Each row below holds a small network's activations on one input, seen along a few directions.
In each table, some parts of the input vary, and every possible input appears once, in random order.
Descriptions start from the smaller parts, as in this example, which fits no table here: values(2) and (point or line(11) or (line(4) and ring(5))).
Shared parts are said once, and a part with two or three values counts as separate values.
In the rows, zero is written as 128.

Other details of the inputs shift rows strongly along two fixed directions, in all tables alike. That doesn't count.

Rows:
x1: [167 216 117 193 103 195  97 157 112 117  59  85 109 102 122]
x2: [117  85 132 104 137  32 128  93 163 139 169 161 194 194 117]
x3: [182 202 142 181  67 121  92 166 111 158 134  83 114 199  80]
x4: [162 186 136 197  47 139 112 131 123 124  86  92 128 161  92]
x5: [ 86  71 131  93 176 138 158 113 112 103 126 158  98  72 145]
x6: [169 198 133 171  50 175 138 131 130 159  97  91 142 163 111]
x7: [149 182 146 120 180 237 107 190  89 138  94 110  50  81 129]
x8: [ 76  77 118  74 204 100 135 120 149  89 154 163 125  80 161]
x9: [107  69 143 111 113  51 144  75 146 125 153 157 153 192 115]
x10: [104 123 130  86 225 219 129 183  81 127 126 127  46  44 143]
x11: [108  64 108 119 117  24 128 103 157 137 186 168 173 183 119]
x12: [112 116 113 115 199 183 135 142 103 105 101 146  89  40 160]
x13: [ 94  62 138  58 184 141 145  99 133 110 146 145 112  84 171]
x14: [177 167 116 181  36 160 107 143 114 150 109  89 132 148 110]
x15: [143 119 134 148  55  77 118 106 146 130 158 107 161 185 118]
x16: [ 88  72 120  60 218 112 137 109 150 106 138 164 122  85 161]
x17: [152 179 119 143 164 216 113 144 109 115  54 110  92  67 143]
x18: [106  88 132 119 122  15 126 101 164 127 184 157 198 192 117]
x19: [139 118 120 156  86  43 119 116 148 158 161 144 193 193  99]
x20: [164 206 133 181  43 162 139 141 129 144 106  83 141 150 111]
x21: [ 88  91 129  78 162 147 183 125 119 126 147 149 118  74 166]
Description of these inputs: values(3) and (point or line(6)).
- The inputs of x21 and x6 match in every part but the values(3) part. If x19 is changed in the same way as x21 into x6, which row does it become? => x2
- Change only the values(3) part in x4. List by row number the other rows that result. => x5, x9
- Change only the line(6) part in x4. List by row number the other rows that result. => x1, x8, x15, x18, x20

Rows:
x22: [179 208 144 174 105 161  97 175 108 146 123  97 106 141  75]
x23: [105  83 125 147 114  57 116 119 139 128 158 148 172 164 116]
x24: [165 161 128 156 105 195  96 163 115 142 130  91  71 133 106]
x25: [ 73  88 138  58 238 123 149 143 101 122 159 158  94  77 158]
x26: [121  96 146 120  77  64 144  99 143 125 153 115 159 170 115]
x27: [ 71  83 141  79 177 107 156  84 144  98 156 165 126 117 165]
x28: [127 110 124 143  67  79 139 129 144 132 164 128 177 173 126]
x29: [122 159 117 168 106 162 134 146 114 119  98 123 111  91 132]
x30: [ 91  77 111  57 225 132 155 120 153 108 129 175 120  61 167]
x31: [149 157 127 152 106 148  93 129 121 113  89 101 127 121 101]
x32: [135 163 124 132 108 176 143 142 137 146 102 103 134  88 126]
x33: [176 201 117 165  94 170  99 178 103 158  89  86 104 165 106]
x34: [146 169 134 155 141 167 127 131 133 121  88 109 118 124 139]
x35: [169 167 123 149  79 169 129 138 113 145 110  97 133 108 138]
x36: [ 83  53 131  78 186  97 134 129 126 131 182 147  91 133 150]
x37: [137 139 134 141 123 140 101 128 121 117  89 109 120 107 113]
x38: [127 106 118 140  87  67 141  85 130 136 163 142 154 172 124]
x39: [140 176 110 155  93 159 128 128 140 139  96 118 129 116 112]
x40: [136 154 112 171 108 148  98 147 120 120 108 117 141 120 113]
x41: [129 144 131 107 188 181 133 132 134 101  94 134 107  85 168]
x42: [133 128 121 137 105  77 116 131 126 152 160 112 138 221  98]
x43: [ 83  82 115 103 203 130 154 134 126  95 132 157 113  70 163]
x44: [135 124 149 124  78  88 138 104 156 136 159 122 176 195 138]
x45: [148 141 147 130 109  67 111 147 129 155 172 141 146 201  97]
x46: [156 106 148 148  57 102 140 113 116 170 135 145 156 228  83]
x47: [121 115 131 135  83  73 133  90 140 111 137 132 138 168 108]
x48: [119 146 141 126 176 188 110 134 121 114  88 119 111  75 151]
x49: [122 119 142 128  94  76 133  92 155 127 147 150 158 190 139]
x50: [120 110 121 118  85  77 147 104 164 147 167 129 183 173 112]
x51: [102 103 116 147  95  72 141 109 138 115 160 151 153 163 123]
x52: [132 101 125 127  82  75 148  95 133 141 177 122 171 170 127]
x53: [122 117 153 131  85  85 145  99 152 138 160 117 171 188 133]
x54: [172 171 140 177  67 201 132 141  91 159  84 103 114 167  77]
x55: [ 72  94 146  82 192 138 157  99 133 100 131 158 105  81 176]
x56: [101  93 109  92 180 105 150 109 157 119 142 158 142 113 138]
x57: [156 156 148 168  91 204 141 147  88 163  74 111 101 139  94]
x58: [115 101 139 134  83  56 137  89 142 121 138 136 141 170 111]
x59: [157 162 127 156  86 166 138 134 109 146 111  91 129 104 133]
x60: [170 156 118 160 108 156  95 136 111 141  98 115 136 113 127]
x61: [151 158 113 173 101 151  92 158 121 125  97 119 143 119 118]
x62: [144 145 145 144 103  66 112 138 129 149 180 129 151 211  82]
x63: [163 169 116 161  85 160 122 129 111 140  97 118 118 111 134]
x64: [120 134 139 103 185 182 107 132 127 107  97 135 116  76 162]
x65: [ 83  71 120  55 221 135 129 121 146 112 131 175 129  53 161]
x66: [117 105 117 118  95  62 139  98 167 144 149 161 167 170 121]
x67: [ 92  57 121  83 191  96 131  95 123 114 163 160 140  96 152]
x68: [126 100 125 143  89  64 144  90 129 144 156 143 151 165 129]
x69: [ 83  67 132  67 219 119 155 109 130  83 123 152  97  63 160]
x70: [152 176 149 120 172 187 111 186 104 131 116 127  79  74 117]
x71: [155 202 147 161 130 165 108 182  99 149 111 104  98 120 101]
x72: [123 102 138 117  76  70 141  96 144 116 157 115 161 175 111]
x73: [123  94 124 121 124  59 134  92 147 105 144 135 148 172 113]
x74: [124 123 131 101 171 169 104 135 117  96  84 128 102  58 141]
x75: [147 137 157 155 101  55 116 147 130 158 174 129 144 198  78]
x76: [135 162 118 162  81 162 134 151 121 121 119 100 139 117 124]
x77: [ 94  70 112  73 225 132 159 105 119  98 146 159 109  62 172]
x78: [136 183 124 123 168 191 115 167  92 134 113 108  89  94 122]
x79: [143 172 112 176  79 155 121 151 121 123  96 123 124 119 127]
x80: [168 207 125 149 120 176 101 179  94 154 101 105 106 130 114]
x81: [163 168 119 145 112 188  94 173 110 148 110  98  78 132 125]
x82: [157 151 114 155 136 158 132 132 111 133  97 113 114  99 138]
x83: [146 175 128 149 139 172 125 128 133 114  94 111 121 127 136]
x84: [139 164 104 166 129 168 126 153 121 109  97 117 119 104 127]
x85: [157 178 118 140  82 173 129 147 144 150 100 103 146 111 122]
x86: [147 107 126 132 100  56 125 104 150 116 131 133 154 184 112]
x87: [120  98 123 132 112  60 115 104 161 152 147 145 180 171 104]
x88: [107 134 136 107 191 184 113 126 123 102 105 130 113  72 154]
x89: [ 84  57 123  70 187 106 130 121 128 121 191 146  94 138 145]
x90: [ 83  50 142  64 214 144 137 140 121 118 175 152  60  78 160]
x91: [105 140 143  94 164 197 148 126 125 104 118 113 112  70 166]
x92: [129 108 134 130  74  58 129  94 145 118 135 140 146 176 114]
x93: [134  93 126 144 110  66 114  99 128 147 153 135 166 164 120]
x94: [ 84  73 112  80 220 136 153 138 130  85 134 171 111  56 176]
x95: [102 142 116 110 166 185 148 131 130 124  90 137  97  43 147]
x96: [143 155 111 147 132 146 133 135 146 140  93 121 132 114 119]
x97: [103  45 139  66 179 106 126 130 135 127 195 162  87 131 149]
x98: [108 140 126 131 137 189 148 158 112 112 109 113 112  56 152]
x99: [146  91 114 128 123  61 137 100 138 135 157 150 161 171 138]
x100: [112  95 117 117 130  73 116 103 159 138 153 150 176 158 110]
x101: [151 185 123 160 122 171 112 174  99 154  90  85  90 142 113]
x102: [155 165 135 129  88 175 126 140 121 116  88  89 115  95 128]
- The inputs of x98 and x28 match in every part but one. If x101 is changed in the same way as x98 into x28, which row does it become? => x33
- The inputs of x91 and x53 match in every part but one. If x47 is changed in the same way as x91 into x53, which row does it become? => x58
- The inputs of x49 and x55 match in every part but one. If x45 is changed in the same way as x49 into x55, which row does it become? => x71
- What is each input in this table made of? => values(3) and (point or line(6) or (line(4) and values(5)))
- Change only the values(5) part in x48. List by row number the other rows that result. => x23, x37, x87, x93
- Change only the values(3) part in x35. List by row number the other rows that result. => x52, x59
- Change only the values(3) part in x39. List by row number the other rows that result. => x66, x95
- Change only the values(5) part in x82. List by row number the other rows that result. => x34, x43, x69, x96
